A small network was shown many inputs. Here are its activations along a few directions, one row for each input.
In each table, some parts of the input vary, and every possible input appears once, in random order.
Descriptions start from the smaller parts, as in this example, which fits no table here: values(2) and (point or line(9) or (line(4) and ring(8))).
Shared parts are said once, and a part with two or three values counts as separate values.

Other details of the inputs shift rows strongly along three fixed directions, in all tables alike. That doesn't count.

Rows:
r1: [ 56  42   8 -66  24 -36  -2 -49  19 -20 -16]
r2: [  1 -54  18  31  18 -72  17  11 -18 -32 -14]
r3: [  2  13  31 -30 -21  45 -15  48  14 -40 -30]
r4: [ 13 -28 -35   8  -1 -47   1 -49   6  37  21]
r5: [ 35  39   7 -46  -7 -22  10 -22  -7  22 -25]
r6: [  0  69 -13 -34  -9  46  -8  -8   9   0   8]
r7: [-13  21  34 -26 -30  34  -3  51 -24 -22 -16]
r8: [ 29  41  14 -48  14 -33   7 -32 -21   1   0]
r9: [-22   2 -21  20 -13  34  -5 -11  21  43  38]
r10: [-20 -56   7  31 -12 -48  28   5 -15 -16 -33]
r11: [ 29  -3  31 -46   0 -38  13  10   2 -52 -76]
r12: [-47 -34  17  41 -24  16  -9  30 -12 -16  21]
r13: [ -4  58  -1 -47 -28  34  -8 -10  23  12  30]
r14: [ 23  16  18 -27 -20 -44  21   5 -31 -71 -47]
r15: [ -9  -2 -24  17  42  54 -13 -17  29  26  40]
r16: [ -4  17  36 -30 -17  40 -13  47  15 -37 -45]
r17: [ 43 -24 -18  18  32 -31  -8 -47  20  22   9]
r18: [-14   9 -13  21  19  28 -18  -4  26  43  55]
r19: [-40 -34  14  34   9  15   5  48  -4 -21  13]
r20: [ 31 -17 -24  12  11 -39  12 -27  22  40   8]
r21: [-28 -24  -2  54 -16  32  -4  34 -21 -26   3]
r22: [-23   4 -22  16  23  38  -4   2  29  43  42]
r23: [  8 -20 -28  11  12 -44  23 -53   5  22  22]
r24: [-30 -33  14  39  -6  27   0  44 -33  -5  10]
r25: [ 22  -9 -33  36   5 -25  11 -40   1  29 -13]
r26: [-52 -36   6  35 -18  23   7  33  -8 -13   8]
r27: [-48 -28  15  36   5  36   2  44 -29   4  -6]
r28: [  2 -52  18  38   1 -45   9  12 -45 -15 -14]
r29: [-19  65   9 -49  -9  32 -12 -19  16   3  40]
r30: [ 47 -28 -27  11  28 -27   3 -45  22  21   1]
r31: [-23 -51   5  30   6  37 -30  45   1 -19  -3]
r32: [-12  27  35 -35 -28  24  -5  60   6 -40  -6]
r33: [ 32  49 -15 -37  -1 -28  12 -38   2  -3 -33]
r34: [ 33  39   2 -56   2 -25  14 -26 -13  10 -16]
r35: [ 17  -4 -29  34  25 -33   7 -53 -12   9  16]
r36: [  8 -63   5  20  -1 -66   3  21 -12 -18 -21]
r37: [ 34  -6  27 -45  -4 -33  12  12   0 -59 -63]
r38: [-21   3 -15  26  13  37  -9   5  34  56  28]
r39: [-13  56   4 -39 -29  39  -7  -5  28  26  11]
r40: [ -3 -51  14  29  10 -42  24  10 -47 -22 -17]
r41: [ 24 -25 -25   7  18 -40  -4 -34 -22  41  10]
r42: [-15   7 -42  29   6  38 -28 -14   2  31  35]
r43: [-28   1 -19  20  27  31  -4  -1  30  50  29]
r44: [  6  73  -3 -29 -14  41 -24 -12   6  -2  21]
r45: [ -9  32  17 -13 -39  35  -7  41 -11 -41 -25]
Description of these inputs: values(5) and (point or (values(2) and line(4))).
Changing only the values(5) part turns r31 into r41. The same change can be made to r30. Which row results?
Answer: r24
Changing only the values(5) part turns r32 into r21. The same change can be made to r19. Which row results?
Answer: r14
Which other rows agree with r13 in the values(5) part? List them by row number.
Answer: r4, r9, r10, r12, r23, r26, r29, r39
Which other rows does r45 become when the values(2) part takes its other values? List them by row number.
Answer: r6
Which other rows does r43 become when the values(2) part takes its other values? List them by row number.
Answer: r38
Which other rows does r2 become when the values(5) part takes its other values? List them by row number.
Answer: r1, r8, r29, r35
